Each row below holds a small network's activations on one input, seen along a few directions.
Each table varies a few parts of the input and shows all the possible inputs, shuffled.
Descriptions start from the smaller parts, as in this example, which fits no table here: line(6) and (point or ring(9) or (values(3) and ring(8))).
Shared parts are said once, and a part with two or three values counts as separate values.
(in the rows, 128 means zero)

Other details of the inputs vary at random and push rows far along three fixed directions, the same in every table; ignore that.

A family of inputs:
x1: [119  79  77 119 114 107 120 113 160 121  68 133 106 115]
x2: [ 99  83  85 123  86  87 119 140 138 183 117 141  75 100]
x3: [ 81 125 137 143 125 100 112 132 130 166 127 100 133 204]
x4: [157  92  71 103 116 123 133 140 162  98  59 155  99 103]
x5: [ 99 138 162 141 111 118 121 137  97 190 196 102 125 126]
x6: [122 147 160 135 125 154 132 118 103 133 163 102 160 118]
x7: [160 143 119 129 168 140 144 121 138  56  78 164 144 166]
x8: [ 96 109  99 118 108 111 109 133 139 157  90 105 114 148]
x9: [110 142 155 120  99 138 118 133 101 179 188  93 122  85]
x10: [174 111  97 122 109 139 146 135 127 122 150 176  99  46]
x11: [110 159 162 145 147 130 123 125 119 122 119  86 171 206]
x12: [140 153 158 140 142 143 135 129 112 117 167 128 149 146]
x13: [145  98  80 126 130 116 130 128 157 103  90 165  97 119]
x14: [159 148 150 132 128 150 145 130 108 117 161 153 133  96]
x15: [156  95  72 111 139 123 133 135 168  83  55 178 124 117]
x16: [165 117  79 119 125 142 144 127 150  77  77 160 120  98]
x17: [113 119 136 133 106 115 123 135 116 162 165 127 104 106]
x18: [125 133 117 134 153 120 125 119 148  94  75 113 143 185]
x19: [145 131 137 129 124 134 137 129 121 126 149 153 109  87]
x20: [157 159 136 135 170 145 144 121 125  74 105 146 161 176]
x21: [148 116 104 123 107 142 135 117 131 119 138 142 107  49]
x22: [144 152 140 141 167 139 135 118 137  92 118 134 152 184]
x23: [158 155 166 117 129 158 140 136 109 120 173 116 140  90]
x24: [119 133 130 134 141 118 129 129 129 114  97 136 135 176]
x25: [137 170 192 144 132 158 131 112  94 135 207  94 161 101]
x26: [117 122 106 130 135 111 123 124 148 107  70 114 138 183]
x27: [191 132 102 102 126 166 146 122 131  80 136 162 115  35]
x28: [125 123 115 133 138 117 127 126 142 118 112 135 126 166]
x29: [139 141 126 125 185 138 127 121 150  69  73 141 170 181]
x30: [115 150 154 143 148 124 126 128 110 140 155 111 144 168]
x31: [168 141 113 133 161 146 144 122 146  66  91 161 152 173]
x32: [107 147 146 141 150 118 125 127 121 123 106 118 148 204]
x33: [175 154 139 118 170 159 144 126 137  62 104 133 150 138]
x34: [ 96  88 106 117  76 113 119 123 126 181 148 114  91  55]
x35: [138 125 110 136 145 125 132 132 135 102  98 145 135 165]
x36: [129 125 106 124 119 129 133 128 135 115 107 127 124 120]
x37: [141 137 123 121 140 138 123 124 135 105  98 117 148 158]
x38: [ 85 125 145 140 112 104 116 138 118 172 127 113 122 170]
x39: [124 120 114 133 133 117 127 133 130 125 117 136 124 152]
x40: [110 116 113 133 126 108 123 134 137 129  82 139 120 172]
x41: [147 151 123 122 167 150 138 133 139  68  68 123 158 187]
x42: [115  78  97 104  96 103 117 141 146 173 123 149  91  80]
x43: [115 164 171 147 147 134 130 129 104 140 150 110 159 184]
x44: [137 140 155 130 129 149 134 112 112 118 157 111 158 112]
x45: [ 72 111 133 134 120 100 106 114 131 161 106  79 139 180]
x46: [ 78 114 107 123 124 102 102 128 142 159  84  89 114 174]
x47: [133 151 157 139 137 138 134 126 117 131 165 125 146 150]
x48: [121 145 148 142 131 136 123 116 119 122 128 100 162 163]
x49: [ 95 117 148 136  92 108 116 137 111 196 194 111 100 102]
x50: [158 126 120 110 112 143 130 126 127 124 143 133 120  72]
x51: [152 117  95 125 139 125 136 123 153  94  96 160 118 139]
x52: [135 113  99 120 125 138 134 114 137  99  96 134 135 111]
x53: [114 152 172 142 140 144 125 113 108 127 145  87 178 171]
x54: [136 146 168 125 132 145 131 136 112 139 183 128 151  94]
x55: [186 122 107 125 123 152 149 131 133  90 142 181 116  68]
x56: [165 133 132 126 128 144 145 126 120 112 154 165 109  67]
x57: [175 152 164 118 152 167 143 131 115 104 171 152 161  96]
x58: [113 137 162 131  97 126 123 129 106 174 193  95 120  86]
x59: [106 125 137 140 116 115 121 137 119 156 139 121 123 154]
x60: [ 97  84  87 105  79 101 117 148 143 179 107 118  73  85]
x61: [112 126 162 118 122 124 118 135 116 174 180 117 129 105]
x62: [135  94  85 116 112 131 132 115 145 115 100 143 105  71]
x63: [116 152 152 140 150 124 129 125 116 128 132 118 145 177]
x64: [122 149 169 125 143 141 124 130 114 137 169 118 157 117]
x65: [125 154 172 145 141 137 129 130 101 145 189 113 138 132]
x66: [120 146 152 127 139 133 115 122 122 137 138  94 142 148]
x67: [188 131  99 117 131 160 153 122 139  70 122 166 115  48]
x68: [ 81 108 108 140 132  87 110 132 138 165  98 111 109 186]
x69: [142 136 145 136 127 137 134 127 122 138 176 135 121 105]
x70: [ 86 106 126 126 126  98 108 137 143 168 116 114 119 144]
x71: [103  88 112 113  83 109 113 145 135 191 146 137  98  59]
x72: [140 157 160 122 140 155 136 135 113 123 159 109 134 108]
x73: [142 143 130 134 149 139 130 108 132  84 105 118 159 156]
x74: [136 144 132 121 152 136 122 119 133  99 103 109 151 166]
x75: [137 129 146 131 104 134 134 136 107 153 189 138 112  78]
x76: [150  88  70 121 105 116 134 134 157 119  95 173  93 101]
x77: [ 79  78  72 122  82  88 107 124 148 171  87 113  84 110]
x78: [170 148 134 130 140 159 142 110 124  76 133 136 158 108]
x79: [128 168 172 143 157 139 134 125 102 124 164 115 157 165]
x80: [ 79 104 110 137 107  88 111 139 131 184 107 115 106 169]
x81: [137 135 148 132 115 133 135 130 109 157 183 138 107  74]
x82: [139 147 147 133 142 135 137 125 116 113 140 140 134 134]
x83: [108 116 112 131 128 106 124 132 137 126  83 138 119 173]
x84: [ 94  88 100 123  89  88 116 137 136 175 112 139  76 107]
x85: [135 131 121 131 112 144 132 121 122 122 133 125 135  99]
x86: [189 132 103 113 122 161 154 123 132  76 137 166 115  35]
x87: [158 144 148 135 137 148 140 128 115 110 170 147 126  96]
x88: [ 71 104 122 122 118  94 102 138 141 176 105 107 129 161]
x89: [130 150 161 140 139 136 132 130 104 135 180 120 139 131]
x90: [134 142 145 138 139 132 134 127 115 134 157 132 126 121]
x91: [ 89 119 132 138 124 100 116 132 129 157 111 120 110 165]
x92: [ 98  96 101 111 111  95 112 140 150 153  81 106  97 146]
x93: [167 102  92 106 151 133 135 127 160  86  85 177 119 101]
x94: [ 78 112 112 118 121  99 111 141 141 156  82  91 110 176]
x95: [114 156 148 141 142 142 127 115 115 113 128  97 166 168]
x96: [107 131 167 124 112 124 119 138 111 180 195 113 129  85]
Description of these inputs: line(4) and (values(3) or (values(2) and line(5)) or line(11)).
Changing only the line(4) part turns x85 into x77. The same change can be made to x14. Which row results?
Answer: x82
Changing only the line(4) part turns x88 into x29. The same change can be made to x95. Which row results?
Answer: x21
Change only the values(2) part in x18. List by row number the other rows that result.
Answer: x67
Change only the values(3) part in x57. List by row number the other rows that result.
Answer: x15, x71
Start at x35 and move only the line(4) part, one step at a time. The first step leads to x39. Which rows follow, in order?
Answer: x89, x65
Change only the values(3) part in x70. List by row number the other rows that result.
Answer: x29, x93
Change only the line(5) part in x74. List by row number the other rows that result.
Answer: x45, x58, x73, x92
Start at x47 and move only the line(11) part, one step at a time. The first step leads to x3. Which rows follow, in order?
Answer: x12, x75, x39, x5, x2, x20, x32, x24, x83

A family of inputs:
x97: [128 104 112 116 106 129 132 120 143 120 112 124 103  80]
x98: [ 65  94  76 126 106  99 107 131 146 151  54 102 105 172]
x99: [176 132  82 118 174 147 138 117 164  45  68 143 146 134]
x100: [161 108 121 113  84 135 133 112 129 129 142 145 111  35]
x101: [168 170 156 132 165 147 153 128 107  87 140 130 140 168]
x102: [ 58  90 103 141 115  66 101 127 140 191 101 122  86 171]
x103: [157 162 157 133 172 170 134 106 119  80 141 111 188 164]
x104: [ 52 122 134 138  99 107 104 129 110 191 119  72 131 178]
x105: [140 101  92 126 110 110 122 124 136 149 139 176  67  51]
x106: [107 101  80 121 147 116 115 119 166 108  59 113 129 178]
x107: [142 114 120 121 120 138 132 112 139 100 101 130 128 106]
x108: [125 172 209 113 173 158 124 149 106 149 159 111 178 153]
x109: [157 101 121 126  93 130 147 133 116 151 196 181  89  11]
x110: [147 120 120  87 159 127 119 151 158  92  97 154 140 125]
x111: [155 188 186 145 153 163 146 133 107 109 183 126 166 160]
x112: [174 137  83 118 144 151 145 113 138  48  55 160 158 139]
x113: [ 98 132 128 147 138 106 124 139 140 134  96 120 144 220]
x114: [157 136 129 133 153 137 148 113 124  91 141 174 137 121]
x115: [140 176 165 132 125 164 142 132  90 129 194 102 145  71]
x116: [167  90  89 131 118 125 145 137 141 100 118 192 109  71]
x117: [103 181 200 146 157 137 122 118 109 124 152  58 173 182]
x118: [113 138 158 138  90 121 119 148 104 191 195 111  95 108]
x119: [125 121 143 124  89 130 114 121 111 186 195 106 130  71]
x120: [ 70 111 151 150  94  93 112 147 115 209 169 105 120 156]
x121: [118  98  86 126 117  93 118 141 142 136  74 133  82 174]
What is each input in this table made of?
Answer: values(2) or line(11) or (values(3) and line(4))

A family of inputs:
x122: [118 140 181 145 154 133 119 130 116 152 172 123 176 176]
x123: [140 170 137 136 162 151 125 110 131  92 119 101 144 152]
x124: [133 161 151 148 139 136 126 132  99 145 172 120 162 158]
x125: [ 70  79  84 109  93  99 103 127 139 170  95 112 116 102]
x126: [117 116 110  92 133 115 126 167 155 123  39 131 122 169]
x127: [145 141 159 146 112 140 143 132 121 133 206 118 132 104]
x128: [ 85 119 113 130 163 102 107 134 145 151 107 125 113 182]
x129: [116  92 105 136  93  87 112 134 137 175 122 141 109 141]
x130: [130 128 150  90  88 140 123 174 119 172 154 124 122  80]
x131: [168 112 101 119 171 135 148 123 158  54  53 207 139 138]
x132: [149 153 149 126 149 168 141 133 105 116 176 168 160  89]
x133: [142 101 132 117 116 132 123 116 134 130 150 125 148  78]
x134: [139 129 161 119 138 135 132 113 121 113 153 124 131  74]
x135: [107 110 118 131 134 123 115 140 129 168 146 138 135 130]
x136: [123 135 135 126  96 143 141 128  89 157 159 120 108  83]
x137: [136 150 113 133 158 139 131 112 139  81  69 119 132 148]
x138: [154 148 123 139 139 148 155 136 119  85 141 146 113  86]
x139: [133  91 112 106 100 127 125 117 139 120 121 149 131  61]
x140: [133 111 121 133 100 126 118 116 143 142 120 116 134 115]
x141: [101 137 145 140 136 109 106 110 144 136 104  84 128 187]
x142: [103 110  98 133 100 118 107 124 140 164 105  98 127 130]
x143: [143 150 128 140 133 145 144 136 122 109 172 127 111  95]
x144: [ 91 128 101 138 125 100 114 134 125 144  83 133 137 197]
x145: [165 125 138 130 105 151 139 120 110 125 164 131 135 106]
x146: [106 134 154 141 106 108 119 131 108 164 150 133 140 157]
x147: [164 171 163 140 179 155 149 107 111  50 100 124 158 200]
x148: [ 92 135 161 153 102 120 128 138 113 149 157 109 148 161]
x149: [ 90 147 150 138 123 122 123 126  92 165 143  81 111 160]
x150: [124  93 103  91  98 112 111 174 154 169  93 119 111 126]
x151: [144 100  75 111  93 124 131 127 128 141 133 138  57  60]
x152: [126 138 167 146 102 136 149 136 106 137 178 133 126  89]
x153: [142 165 133 146 146 162 150 133 115  71 129 137 172 153]
x154: [161 122 128 123 152 147 140 126 137  83 113 191 156 124]
x155: [118 155 143 150 133 139 135 136 119 133 179  97 143 150]
x156: [156 120 108 126 132 129 134 109 153  82  70 146 108 107]
x157: [120 107 100 140  84 126 133 147 125 162 168 128 107  73]
x158: [143 150 154 118 147 159 130 114 114 123 196 100 161  83]
x159: [ 79 105 149 122 112 102 115 118 126 163 122 102 134 122]
x160: [170 175 181  98 159 164 134 160 122 110 164 113 140 121]
x161: [ 81 107 124 124 116 113 101 125 125 176 139  81 147 129]
x162: [130 164 180 105 146 143 119 163 126 152 159  81 158 175]
x163: [106 103 117 135 100  82 111 130 138 186 143 125 100 152]
x164: [179 163 143 136 169 161 139  99 147  54 108 122 178 171]
x165: [114 182 177 149 148 136 135 130  84 141 162 118 159 166]
x166: [165 172 154 137 151 149 146 128  95 109 172 151 124  92]
x167: [134 123 119 110 134 144 137 118 122 106 119 137 138  64]
x168: [148  91  94 115  71 129 137 124 124 133 121 160  95  72]
x169: [172 131 125 129 133 121 134 123 132 108 145 166 100 102]
x170: [144 111  85 106 160 132 133 114 149  69  66 146 119  93]
x171: [133  98  85 125 123 109 126 115 155 112  73 125 112 188]
x172: [158 147 156 131 189 143 134 120 138  84 137 158 147 158]
x173: [ 96 100  79 125  97 103 105 121 156 171 100  97  99 127]
x174: [ 96 133 158 152 120 108 122 135 126 152 166  96 112 159]
x175: [117 143 174 137  96 136 129 116 109 162 164 108 131  86]
x176: [111 123 126  96 140 107 116 168 150 136  60 111 107 172]
x177: [ 97 102  98 131  88 113 114 132 116 183 127  97 109 143]
x178: [ 92 118 110 129 160 113 125 134 137 130  74 150 135 176]
x179: [161 156 154 141 162 128 141 121 118  86 121 156 134 154]
x180: [133 119  99 110 156 129 121 114 147  93 103 122 123 108]
x181: [ 87 148 134 152 139 122 137 138 119 121 103 107 146 189]
x182: [116 102 112 128 157 104 116 126 163 130  97 145 133 190]
x183: [174 119  89 122 153 132 140 110 153  50  60 153 110 167]
x184: [ 95 148 183 143 114 126 131 120  88 161 151  89 142 176]
x185: [136 117 145 126 145 124 133 130 130 130 142 166 107  97]
x186: [104 119  91 129 128 113 119 122 135 139  93  94 119 200]
x187: [ 97  72  89 142  75  88 119 143 152 170 114 126  97 129]
x188: [161 158 140 126 116 176 149 123  86 106 169 135 148  92]
x189: [148 109  91 123 111 132 128 111 158  85  58 155 134 122]
x190: [132 103 137 112 109 123 119 115 137 151 176 114 125  67]
x191: [114 147 160 155 149 120 137 130 126 100 119 113 137 186]
x192: [138 112 135 113 134 125 121 111 142 116 145 123 118  83]
x193: [158  98 100 120  88 110 143 131 130 135 124 194  81  47]
x194: [141 155 143 129 101 165 132 120 104 134 169 122 145  61]
x195: [ 89 148 147 140 179 122 112 130 131 148 137 104 164 223]
x196: [171 125  68 122 156 121 135 125 152  74  78 178  97 128]
x197: [181 133  93 122 129 139 142 127 131 110 152 170 111  79]
x198: [ 68 123 144 135 145 103 110 140 118 186 139 116 108 150]
x199: [132 112  90 118  91 133 134 122 133 137 104 143  96  44]
Changing only one part turns x137 into x194. The same change can be made to x156. Which row results?
Answer: x189
What is each input in this table made of?
Answer: ring(6) and (point or (values(2) and line(6)))
List by row number the other rows that have the ring(6) part in common with x124.
Answer: x122, x129, x133, x135, x140, x142, x145, x150, x157, x161, x177, x187
Change only the ring(6) part in x133. List by row number the other rows that result.
Answer: x134, x139, x159, x190, x192
Change only the values(2) part in x182. List by row number the other rows that result.
Answer: x195
Change only the line(6) part in x181. List by row number the other rows that result.
Answer: x136, x165, x167, x178, x199
Change only the values(2) part in x168. List by row number the other rows that result.
Answer: x188
